Each row below holds a small network's activations on one input, seen along a few directions.
Each table varies a few parts of the input and shows all the possible inputs, shuffled.
Descriptions start from the smaller parts, as in this example, which fits no table here: line(6) and (point or (values(2) and ring(5)) or line(11)).
Shared parts are said once, and a part with two or three values counts as separate values.

Other details of the inputs shift rows strongly along two fixed directions, in all tables alike. That doesn't count.

Rows:
x1: [  15    5   -9   22  -28   39 -109  -11   94   39  -46    6   11   37]
x2: [-27  12 -70 -13 -34  -7 -35 -88  37 -20 -37 -25 -52  -6]
x3: [ 45 -30  97  46 -11  79 -49  16  39  43  -8   0  63  55]
x4: [-13  27 -81 -15 -31 -39 -29 -54  25   1 -35 -23 -26  -4]
x5: [ 25 -18 102  36  54  18 -23  48   3  45  22 -14  60  38]
x6: [ 18 -36  50   9  37 -12  71  65 -82  28  24  45  20  -5]
x7: [ 30   2  65  10  62 -38  63  77 -59  -1  46  22  23   0]
x8: [ 50 -24  55  18  26  20  -9  67 -33  65  13  18  65  26]
x9: [ 56  -2  71  25  21  21 -66  33  21  47 -14  26  63  55]
x10: [ 24  -2  38  17   8  22 -50  27  40  23 -11  26   3  23]
x11: [-44   2 -93 -37 -11 -47  82  -9 -40 -20   4   0 -48 -51]
x12: [-35  -3 -75 -29  -9 -36  53 -10 -55 -26  -6  17 -44 -52]
x13: [ 35 -14  60  19   9  76 -79  54  41  55 -28  47  47  38]
x14: [ 17 -21  76  -3  27 -28  83  48 -88 -27  68  -4  43  -5]
x15: [ -9 -30  51   8  40 -30  56  40 -36 -12  48  -3  -5 -10]
x16: [-27  33 -95 -20 -80  14 -65 -93  44 -27 -39 -62 -14  -3]
x17: [-14  20 -34  -8 -44  30 -21 -63  31 -29 -16 -13 -22  -4]
x18: [-42  21 -87 -18 -41  -6 -41 -88  69 -20 -43 -30 -42  -7]
x19: [-20  10 -27 -16  14 -36  41  16  -6 -26  10   1 -45 -34]
x20: [ 48  -8  46   7  12  48 -72  42   7  62 -21  27  69  56]
x21: [-11  29 -79 -14 -33   7 -57 -60  58 -19 -52   1 -53  -7]
x22: [-29   1 -40 -37  21 -40  97  41 -52 -23  26  13 -35 -58]
x23: [ -18   51 -107  -35  -27   20  -62  -43   42   -5  -44   -6  -14    2]
x24: [ 18  -6  -3  15 -22  73 -96  14  79  64 -43  25  38  48]
x25: [-25  -3 -30 -24  28 -74  78 -15 -64 -34  39 -41 -31 -45]
x26: [ 19   4  48  19 -28  74 -73 -15  57  13  -9   2  27  37]
x27: [-32  15 -45 -18  -7  -8 -16 -48  27 -38  -7 -13 -55 -11]
x28: [ 15  -8  38  31 -36  73 -71  -5  62  18 -14 -15  37  42]
x29: [  8   1  30  12  48 -49  61  57 -47   4  33   1  17 -12]
x30: [-39  12 -73 -22 -58  -7  12 -64  34 -46 -20 -36 -28 -21]
x31: [-13  24   0 -14  16 -16 -16 -22  11 -11  11 -15   3   9]
x32: [  8 -19  59  10  34  -6  20  16 -19  -2  29  16   1  -6]
x33: [ -6  -5 -21  -5 -30   8  25 -42  -4 -31   0 -16 -16 -16]
x34: [ 15 -28  19   2  26 -11  69  55 -60  21  19  22   3  -8]
x35: [-31  31 -51  -1 -50  13 -34 -46  25 -28 -13 -44   5   1]
x36: [ 10 -33  52  14  38 -21  49  20 -32   2  33  -1  -3  -1]
x37: [  9 -24  54  -1  40 -15  75  77 -81  10  27  43   8 -27]
x38: [ -2   3 -30   4  -3 -22  12 -20  -7  -6 -23   6 -32 -13]
x39: [ 29  -6  48  28 -37  75 -75 -26  50  20 -25   4  38  35]
x40: [-48   5 -39 -28  10 -46  51 -20 -19 -48  20 -20 -61 -37]
x41: [ 17 -24  56  17  43 -50  85  68 -56   9  47  24   4 -20]
x42: [-27  18 -92 -19 -23 -49  31 -46  -4 -30 -25 -15 -68 -41]
x43: [ 20 -22  62  23  13  26 -43  -3  20  19   0  19  19  26]
x44: [-31  17 -36 -12 -36   5  13 -33  15 -39   5 -23 -25 -26]
x45: [-20  -1 -39 -18  18 -69  87  -1 -59 -50  17  12 -53 -55]
x46: [ 12  26  38  22 -26  65 -84 -11  43  14  -7 -10  57  50]
x47: [  9   6  -1  -1  29 -10  44  48 -40  23  17   5  26  -6]
x48: [ 11  -8  44  -6  31 -32  19   7 -29  -5  24   1  25  11]
Description of these inputs: line(4) and (values(4) or ring(8)).
Q: Changing only the line(4) part turns x35 into x5. The same change can be made to x30. Which row results?
A: x18
Q: Which other rows does x48 become when the line(4) part takes its other values? List them by row number.
A: x9, x14, x20
Q: A walk changes only the ring(8) part. It starts at x15 and steps to x40. List the rest of the walk in order.
A: x27, x32, x43, x2, x36, x18
Q: Which other rows agree with x4 in the line(4) part? List them by row number.
A: x1, x7, x9, x10, x19, x21, x29, x38, x41, x42, x45
Q: Which other rows does x20 become when the values(4) part takes its other values? List them by row number.
A: x8, x23, x47
